Each row below holds a small network's activations on one input, seen along a few directions.
In each table, some parts of the input vary, and every possible input appears once, in random order.
Descriptions start from the smaller parts, as in this example, which fits no table here: one of 2 separate values, together with either a single point or one of 9 places along a line or (one of 4 places along a line, together with one of 8 places around a ring).
Shared parts are said once, and a part with two or three values counts as separate values.
In the rows, zero is written as 128.

Other details of the inputs shift rows strongly along two fixed directions, in all tables alike. That doesn't count.

Table:
row 1: 124 123 90 119 174 124 137 129 132 130 204 96 119
row 2: 150 131 104 126 168 114 125 128 140 146 187 103 113
row 3: 60 151 105 125 156 111 144 108 123 89 155 107 126
row 4: 174 109 148 150 93 149 114 176 103 196 56 140 107
row 5: 174 100 165 127 77 142 118 137 125 148 52 147 123
row 6: 140 104 93 124 170 114 127 127 139 140 193 103 112
row 7: 196 85 118 135 144 114 105 146 142 186 144 118 102
row 8: 148 121 143 146 94 149 120 169 102 180 61 139 109
row 9: 189 109 115 134 145 130 116 158 134 182 162 112 107
row 10: 169 159 111 106 155 107 154 153 141 144 212 126 129
row 11: 187 105 119 104 144 120 123 111 157 124 182 111 126
row 12: 52 175 110 127 147 122 145 114 116 89 145 114 126
row 13: 94 143 162 130 93 134 120 113 106 106 69 153 145
row 14: 109 138 165 133 92 133 114 116 105 119 70 156 143
row 15: 191 108 119 136 147 121 109 149 139 181 151 117 104
row 16: 108 137 155 141 96 140 123 130 122 117 65 160 149
row 17: 105 141 156 146 94 136 118 127 114 119 64 164 152
row 18: 219 86 138 115 127 125 110 127 154 166 152 123 121
row 19: 157 110 155 139 79 145 127 143 132 139 49 153 134
row 20: 219 87 144 118 125 125 105 128 152 172 144 129 123
row 21: 70 130 127 140 114 136 140 134 97 117 72 132 121
row 22: 139 115 91 119 168 125 130 135 135 145 200 99 114
row 23: 75 135 129 139 110 148 139 147 95 120 77 132 120
row 24: 77 161 122 126 145 119 135 99 136 76 163 133 159
row 25: 130 136 112 121 157 117 132 105 158 102 196 122 145
row 26: 44 146 107 128 139 127 149 116 108 89 126 118 125
row 27: 71 158 130 126 125 131 147 105 137 71 128 135 153
row 28: 73 156 143 117 119 128 138 96 120 74 124 134 145
row 29: 183 100 170 131 89 137 100 138 122 170 66 155 130
row 30: 104 134 93 119 174 105 133 111 141 114 196 99 119
row 31: 87 148 130 125 111 136 148 113 133 73 103 136 147
row 32: 77 154 129 124 123 133 149 107 137 70 126 131 151
Description of these inputs: either a single point or (one of 3 separate values, together with one of 5 places around a ring) or (one of 2 separate values, together with one of 8 places along a line).
Question: Which other rows does row 16 become when the choice among 2 separate values takes its other values? List them by row number.
Answer: row 29
Question: A walk changes only the place on the line of 8. It starts at row 14 and steps to row 13. List the rest of the walk in order.
Answer: row 29, row 28, row 20, row 18, row 5, row 11
Question: Which other rows does row 7 become when the place on the ring of 5 takes its other values? List them by row number.
Answer: row 6, row 9, row 15, row 23

Table:
row 33: 112 147 128 126 131 130 132 116 128 107 143 130 142
row 34: 158 122 127 132 127 128 120 136 139 141 133 135 131
row 35: 100 136 115 128 142 129 134 124 122 118 137 117 121
row 36: 154 108 126 130 132 125 124 130 138 140 127 125 124
row 37: 101 132 122 129 134 126 129 116 134 108 135 128 135
row 38: 108 133 122 121 129 126 135 115 126 103 133 121 128
row 39: 110 142 124 125 134 124 143 124 134 106 137 126 135
row 40: 161 120 128 122 122 126 128 134 134 139 132 128 123
row 41: 160 119 132 123 124 126 130 135 135 139 133 129 123
row 42: 147 115 121 133 133 131 122 137 130 151 129 116 110
row 43: 103 130 120 125 134 124 138 117 133 108 131 123 132
row 44: 157 121 131 133 129 128 122 136 140 141 133 135 130
row 45: 158 118 130 121 123 126 130 134 136 142 133 130 123
row 46: 102 143 118 127 138 126 138 133 119 119 144 124 130
row 47: 99 132 115 128 143 127 133 125 118 119 141 121 124
row 48: 155 110 136 123 128 128 117 126 132 140 132 125 124
row 49: 150 124 123 130 132 129 126 146 128 153 132 124 118
row 50: 99 146 130 130 140 109 118 108 123 117 136 128 130
row 51: 108 143 124 127 133 127 135 122 136 108 141 133 139
row 52: 103 134 128 126 132 129 128 110 129 109 138 126 139
row 53: 103 145 118 128 137 127 138 133 120 119 142 122 128
row 54: 105 136 126 128 132 129 126 111 127 106 136 124 139
row 55: 111 145 133 119 131 128 137 119 127 105 141 127 135
row 56: 156 111 131 122 127 129 116 126 131 140 131 124 125
row 57: 146 114 120 132 135 131 122 137 128 152 129 118 111
row 58: 104 135 130 129 133 129 128 111 128 107 137 125 138
row 59: 109 141 122 123 133 124 143 123 135 108 137 127 136
row 60: 80 160 169 146 81 131 123 134 91 125 24 165 134
row 61: 151 126 124 132 129 130 127 145 131 152 133 118 115
row 62: 107 133 118 127 134 125 135 117 131 105 130 121 132
row 63: 153 109 133 121 127 129 118 126 133 143 132 126 125
row 64: 123 121 162 150 70 149 123 168 87 164 14 165 125
row 65: 145 111 121 132 135 129 120 139 124 153 130 124 115
row 66: 153 111 125 134 129 127 114 129 138 141 129 129 128
row 67: 153 107 128 123 125 126 125 128 135 142 130 125 120
row 68: 159 120 125 128 127 126 128 137 138 141 129 129 128
row 69: 161 123 134 121 124 130 122 132 132 140 134 130 128
row 70: 103 133 124 132 135 126 129 117 133 105 135 127 135
row 71: 99 146 154 138 97 142 132 130 109 114 72 150 141
row 72: 109 145 129 124 131 130 134 116 130 110 144 131 142
row 73: 151 125 123 130 131 130 128 145 129 153 133 120 116
row 74: 110 144 130 116 130 129 137 118 128 107 142 128 136
row 75: 143 108 120 132 136 127 120 139 121 155 134 128 120
row 76: 155 108 130 125 126 125 124 128 134 139 130 124 119
Question: What do these inputs look like to the network?
Answer: one of 2 separate values, together with either a single point or one of 6 places along a line or (one of 3 separate values, together with one of 5 places around a ring)
Question: Changing only the choice among 2 separate values turns row 71 into row 58. The same change can be made to row 44. Which row results?
Answer: row 70
Question: Changing only the choice among 2 separate values turns row 39 into row 36. The same change can be made to row 49. Which row results?
Answer: row 35
Question: Which other rows does row 57 become when the choice among 2 separate values takes its other values? List them by row number.
Answer: row 73
Question: Which other rows does row 43 become when the choice among 3 separate values takes its other values? List them by row number.
Answer: row 36, row 62

Table:
row 77: 146 103 99 117 161 116 129 103 165 107 188 100 128
row 78: 86 159 139 116 112 140 152 114 124 75 122 133 145
row 79: 76 157 142 130 122 131 128 104 123 85 121 143 154
row 80: 170 104 128 145 131 126 103 156 120 186 115 134 110
row 81: 132 128 89 131 173 116 131 130 146 138 198 107 124
row 82: 189 83 135 131 112 137 115 140 145 158 110 138 131
row 83: 63 156 110 135 127 136 153 138 115 100 114 123 129
row 84: 69 132 123 133 128 127 134 96 134 76 107 126 140
row 85: 63 154 112 137 130 135 156 140 115 99 115 123 129
row 86: 67 140 134 129 125 129 127 100 121 85 116 138 147
row 87: 134 129 90 131 174 113 129 130 142 135 199 109 124
row 88: 155 133 121 105 155 120 127 107 147 116 204 110 136
row 89: 114 104 159 146 88 138 107 123 114 133 32 150 125
row 90: 178 102 119 141 123 134 122 167 128 177 112 130 111
row 91: 95 174 145 113 108 129 157 115 131 74 123 142 149
row 92: 142 145 178 126 72 137 128 139 112 133 46 164 138
row 93: 63 163 121 124 129 130 147 130 96 102 115 118 119
row 94: 169 105 132 140 129 126 110 155 114 190 115 125 104
row 95: 80 156 135 132 121 134 137 108 130 79 118 143 158
row 96: 179 106 124 131 119 136 127 166 120 177 113 125 101
row 97: 118 106 162 139 85 136 108 119 106 134 35 143 119
row 98: 146 109 110 105 162 112 124 96 149 113 191 94 117
row 99: 106 132 150 147 91 142 119 153 87 161 41 144 112
row 100: 174 106 129 131 126 131 121 161 115 186 114 121 100
row 101: 200 120 160 126 108 119 105 132 136 167 117 151 134
row 102: 128 130 96 128 175 113 121 126 138 143 201 106 119
row 103: 177 104 125 133 122 137 131 168 123 180 114 123 101
row 104: 93 170 140 122 111 127 152 116 138 75 121 146 159
row 105: 64 160 115 125 124 138 158 137 108 100 116 118 119
row 106: 156 144 125 116 158 105 119 105 161 118 205 130 149
row 107: 111 133 148 138 88 147 130 160 88 157 38 140 108
row 108: 68 144 138 122 121 128 129 96 111 84 117 131 142
row 109: 59 162 123 132 132 125 136 124 94 106 117 123 123
row 110: 148 107 105 107 157 118 134 103 157 107 191 96 117
row 111: 145 110 105 121 163 117 122 103 159 115 196 116 143
row 112: 201 116 149 134 110 124 112 138 152 161 114 157 143
row 113: 191 87 140 121 109 139 121 139 138 158 113 133 120
row 114: 198 101 142 132 109 139 116 144 147 158 115 143 137
row 115: 151 132 122 113 158 114 116 100 146 120 206 115 140
row 116: 167 102 129 147 132 127 107 158 122 189 114 132 110
row 117: 132 126 92 133 176 115 133 132 145 137 199 107 124
row 118: 72 145 137 113 118 133 141 103 112 80 115 126 138
Question: Changing only one part turns row 90 into row 96. The same change can be made to row 114. Which row results?
Answer: row 78
Question: What do these inputs look like to the network?
Answer: one of 6 places around a ring, together with either one of 3 separate values or one of 4 places along a line
Question: Which other rows does row 89 become when the place on the ring of 6 takes its other values? List them by row number.
Answer: row 77, row 84, row 97, row 98, row 110
Question: Which other rows does row 99 become when the choice among 3 separate values takes its other values? List them by row number.
Answer: row 94, row 109
Question: Which other rows does row 111 become when the place on the line of 4 takes its other values? List them by row number.
Answer: row 84, row 95, row 112

Table:
row 119: 116 137 165 120 91 129 122 89 137 81 84 152 155
row 120: 161 121 121 132 130 131 128 144 141 140 139 134 135
row 121: 155 119 125 132 131 132 119 135 135 149 141 132 136
row 122: 91 125 139 127 113 137 126 120 101 116 96 130 126
row 123: 112 133 140 124 106 140 140 138 114 124 94 128 120
row 124: 156 118 124 135 131 134 122 137 139 145 141 134 134
row 125: 96 134 133 129 111 140 140 129 112 110 90 126 127
row 126: 175 103 126 124 124 133 132 146 138 155 128 122 112
row 127: 155 126 123 128 134 116 129 138 138 152 133 123 116
row 128: 97 149 133 136 114 126 145 135 122 115 89 136 123
row 129: 155 131 128 125 135 117 125 138 131 154 136 124 112
row 130: 162 126 122 127 127 130 136 148 142 142 140 136 133
row 131: 147 98 127 126 133 133 115 127 130 146 137 119 121
row 132: 152 101 119 129 131 135 124 131 136 142 134 119 118
row 133: 113 127 141 130 105 142 132 137 111 125 86 129 121
row 134: 184 121 155 108 111 117 123 103 161 117 135 140 144
row 135: 103 114 135 133 112 141 127 125 113 123 85 131 129
row 136: 112 130 167 121 95 128 119 87 137 81 83 154 158
row 137: 148 107 122 140 141 119 116 129 141 148 132 127 122
row 138: 174 110 131 118 125 132 125 144 127 161 130 121 110
row 139: 165 92 131 126 131 134 108 132 126 161 128 123 116
row 140: 148 105 117 139 140 117 115 131 143 146 129 129 123
row 141: 107 133 139 141 110 130 121 132 115 134 82 137 122
row 142: 199 108 158 115 109 120 110 105 160 127 126 142 143
row 143: 63 150 111 130 154 114 136 101 129 88 153 116 138
row 144: 131 140 93 118 169 103 143 121 157 113 199 106 123
row 145: 127 116 90 115 166 121 135 111 151 107 201 100 126
row 146: 96 152 139 132 113 125 139 134 116 120 92 134 122
row 147: 113 124 136 135 105 143 138 138 116 120 79 132 122
row 148: 106 142 140 138 112 127 128 135 115 127 86 134 122
row 149: 146 111 127 136 139 119 110 128 134 153 134 126 121
row 150: 101 153 139 133 106 140 149 141 120 111 96 146 139
row 151: 113 152 97 112 181 98 134 103 140 105 227 96 124
row 152: 100 151 143 134 108 140 135 136 113 114 100 142 140
row 153: 112 137 145 138 104 143 124 137 114 130 91 146 138
row 154: 168 99 129 123 126 132 112 134 120 161 132 121 112
row 155: 146 113 127 133 142 118 109 126 130 154 135 126 119
row 156: 125 121 96 114 166 121 132 107 145 112 202 97 127
row 157: 108 132 93 109 176 119 135 100 145 97 226 90 127
row 158: 166 112 128 133 134 121 107 135 130 167 127 127 113
row 159: 57 159 98 127 156 113 146 102 136 71 162 114 136
row 160: 100 142 139 118 108 135 143 131 102 116 100 128 120
row 161: 160 131 133 124 126 130 130 145 134 149 145 133 130
row 162: 69 149 111 114 148 129 140 102 119 83 162 108 129
row 163: 155 114 127 121 133 132 122 134 125 145 137 117 115
row 164: 158 109 117 121 128 130 138 142 139 139 133 120 117
row 165: 99 154 143 131 111 139 133 134 107 115 97 143 138
row 166: 150 116 120 135 137 119 116 130 137 152 132 123 120
row 167: 72 165 119 121 145 129 138 109 120 87 163 125 144
row 168: 116 145 148 132 104 136 129 139 102 129 93 145 134
row 169: 149 120 127 130 135 116 112 129 124 155 137 124 115
row 170: 111 140 146 134 104 139 123 134 102 131 91 147 135
row 171: 157 115 119 134 130 133 122 139 141 143 140 135 136
row 172: 152 117 132 130 136 131 111 131 128 150 143 135 134
row 173: 160 125 127 130 130 131 125 140 135 146 141 131 135
row 174: 102 158 145 124 106 134 140 137 103 118 102 143 135
row 175: 170 102 131 139 130 134 114 140 140 159 133 140 135
row 176: 108 130 148 140 106 142 121 134 113 130 89 149 141
row 177: 114 144 85 119 183 101 141 108 159 95 220 98 128
row 178: 51 162 112 122 159 109 136 94 118 79 170 113 135
row 179: 93 133 134 141 111 140 131 132 120 110 90 150 148
row 180: 99 149 138 139 108 141 142 138 118 109 93 145 141
row 181: 152 112 128 134 134 131 116 132 135 149 141 135 139
row 182: 163 108 122 140 135 121 116 136 142 158 127 127 116
row 183: 178 125 136 124 124 131 123 149 130 164 137 136 125
row 184: 174 105 126 121 124 132 129 144 134 159 128 120 114
row 185: 79 158 115 129 144 116 142 114 127 94 141 117 131
row 186: 154 126 127 130 138 118 117 134 130 152 135 123 115
row 187: 149 94 121 131 135 134 121 128 136 142 133 121 122
row 188: 112 149 143 132 101 140 142 144 115 125 87 147 139
row 189: 174 96 120 128 126 133 125 144 139 151 124 121 116
row 190: 80 123 115 128 131 134 138 115 125 92 122 122 134
row 191: 92 141 146 134 111 136 124 126 101 119 98 146 141
row 192: 96 155 141 128 111 122 138 133 105 122 92 135 120
row 193: 155 120 121 137 137 119 125 137 140 146 132 124 117
row 194: 65 160 111 109 152 122 149 102 115 73 178 103 130
Question: What do these inputs look like to the network?
Answer: one of 4 places along a line, together with either a single point or (one of 3 separate values, together with one of 6 places along a line)
Question: Changing only the place on the line of 4 turns row 150 into row 175. The same change can be made to row 160. Which row results?
Answer: row 122
Question: Changing only the place on the line of 4 turns row 134 into row 119. The same change can be made to row 127. Which row results?
Answer: row 166
Question: Which other rows does row 193 become when the place on the line of 6 takes its other values? List them by row number.
Answer: row 148, row 151, row 177, row 185, row 186
Question: Which other rows does row 181 become when the choice among 3 separate values takes its other values? List them by row number.
Answer: row 135, row 143
Question: Which other rows does row 177 become when the choice among 3 separate values takes its other values? List them by row number.
Answer: row 120, row 189

Table:
row 195: 57 168 123 135 132 131 146 129 112 101 120 132 138
row 196: 146 109 95 116 169 115 133 118 148 125 200 95 118
row 197: 143 136 97 125 177 114 129 130 142 137 213 108 129
row 198: 166 120 116 113 159 124 119 97 166 110 212 110 143
row 199: 122 105 154 144 79 149 128 151 105 153 19 146 115
row 200: 168 123 115 116 162 99 118 99 173 117 204 120 142
row 201: 145 110 91 115 167 115 132 117 147 126 199 95 118
row 202: 220 117 144 118 104 134 132 166 135 181 114 130 107
row 203: 59 151 123 124 128 129 136 110 106 89 114 121 126
row 204: 191 100 136 138 121 127 100 152 120 194 114 134 110
row 205: 59 164 130 133 130 126 136 118 102 96 121 127 132
row 206: 196 84 138 133 122 129 101 147 125 187 107 128 104
row 207: 192 84 139 132 121 130 102 146 130 190 107 129 104
row 208: 117 128 164 149 83 142 116 152 94 163 32 155 119
row 209: 216 92 149 137 112 129 96 130 157 170 109 140 130
row 210: 146 120 91 123 171 118 136 131 150 127 207 103 122
row 211: 139 122 175 138 70 134 120 135 116 135 28 175 144
row 212: 59 153 117 133 127 136 154 128 120 90 116 126 131
row 213: 78 153 144 115 111 140 140 101 123 69 123 137 158
row 214: 59 169 118 134 131 131 144 128 107 98 120 131 138
row 215: 78 153 144 113 113 129 146 101 123 70 122 147 159
row 216: 61 154 112 132 126 135 151 129 114 87 116 126 132
Question: What do these inputs look like to the network?
Answer: either a single point or one of 6 places around a ring or (one of 3 separate values, together with one of 5 places around a ring)
Question: Which other rows does row 210 become when the choice among 3 separate values takes its other values? List them by row number.
Answer: row 212, row 216
Question: Which other rows does row 210 become when the place on the ring of 5 takes its other values? List them by row number.
Answer: row 196, row 197, row 205, row 206
